A small network was shown many inputs. Here are its activations along a few directions, one row for each input.
Each table varies a few parts of the input and shows all the possible inputs, shuffled.
A made-up example of a description, with smaller parts first: line(4) and (point or line(9) or (values(2) and ring(5))).
Shared parts are said once, and a part with two or three values counts as separate values.

Other details of the inputs vary at random and push rows far along two fixed directions, the same in every table; ignore that.

Table:
R1: [-39 -52  48  10 -29 -27 -78 -38 -41 -72  30  67  18]
R2: [ -6   3 -39  -5  21  -9 -11  15   2 -16  10 -41 -25]
R3: [-16   0 -24 -11  28   9 -15  -4  11 -11 -15 -44 -17]
R4: [ 42  10  59   2 -45 -10  36  -5 -13  45  14  67  55]
R5: [ 36  24  68   8 -44  22  26 -40   6  32 -15  54  33]
R6: [-22 -50  51 -18 -36 -48 -61   1 -25 -51  15  38  21]
R7: [-22  -8 -25 -18  25   6 -17   2  15  -7  -8 -46 -25]
R8: [-13  -6 -22 -26  28 -10 -11  25   8 -14 -10 -45 -18]
R9: [-25  -2 -44  -5  22 -18   9  41  -8  -9   1 -23 -16]
R10: [-29  -9 -44  11  30   5 -10  14 -13 -18   6 -20 -28]
R11: [-19 -61  59 -11 -33 -41 -77 -19 -29 -70  23  45  18]
R12: [ 53   8  74 -11 -49  -5  34  -3   1  46  -2  47  50]
R13: [-28 -16 -41  -7  36 -16   6  44  15   2  -6 -17  -6]
R14: [-29 -22 -25   2  45   9 -15   1  24 -17 -23 -29 -31]
R15: [-37  -3 -34  24  47  22  -2   0  28  -8 -10 -11 -31]
R16: [ -9  -9 -29 -23  31 -10 -20  16  17 -15  -6 -41 -24]
R17: [ 55  52 -17 -18  11  32  86  17  44  94 -28 -39  -3]
R18: [-39 -34 -31   3  42  -6 -17  18   7 -22   5  -8 -18]
R19: [-24 -12 -48   8  30   2  -2  20  -9 -20   7 -20 -28]
R20: [-14  -4 -39  -4  20  -3 -13   8  -3 -26   9 -42 -25]
R21: [-17 -27  54 -11 -47  -9 -78 -45 -32 -73  15  34  13]
R22: [-20  13 -28  -2  27  24 -16 -11  25 -17 -23 -36 -28]
R23: [ 49  26  63 -25 -64 -17  25  -3 -10  43   5  33  40]
R24: [ 46  28  50   7 -58 -10  36  -3 -32  35  19  57  43]
R25: [ 53   8  73  -7 -50   5  36 -14   1  49  -5  53  42]
R26: [-21 -26  38 -14 -56 -52 -68 -10 -51 -69  39  28  17]
R27: [ 53  36  55  -7 -63  -9  32 -14 -24  34  22  30  41]
R28: [-27  -1 -48  23  35  15 -11   3   0 -26  -2 -18 -30]
R29: [ 51  42 -26   9  31  27  97  37  45 105 -22  -7  15]
R30: [ 54  40  52   9 -71  11  21 -39 -20  35  12  37  39]
R31: [-36 -26 -37   9  45   2 -12  16  10  -8  -4 -14 -19]
R32: [-26 -29 -17  -1  39  -3 -16  -1  17 -19 -18 -27 -20]
R33: [-32 -10 -38  18  48  17  -1   4  22  -3  -8 -14 -22]
R34: [ 59  71 -29   8  10  39  96  15  27 107 -23 -44   1]
R35: [-18   6 -45   8  21  14 -16  -7   5 -25  -4 -41 -26]
R36: [ 58  61 -34  15  16  24 103  34  22  98 -16 -15   2]
R37: [-25   8 -47  28  30  22  -5  -2   8 -25  -7 -17 -29]
R38: [-25 -31 -16  -5  40  -2 -16  10  17 -14 -15 -26 -22]
R39: [ 44  42  49  16 -71  25  17 -45 -10  16   2  41  27]
R40: [-34 -38  34  13 -42 -25 -74 -41 -59 -84  38  56  13]
Each input here is: ring(5) and line(8).
Changing only the line(8) part turns R39 into R35. The same change can be made to R37. Which row results? -> R28
Changing only the line(8) part turns R23 into R21. The same change can be made to R6. Which row results? -> R14
Which other rows does R1 become when the ring(5) part takes its other values? List them by row number. -> R3, R30, R32, R40
Which other rows does R33 become when the line(8) part takes its other values? List them by row number. -> R1, R4, R13, R15, R18, R29, R31
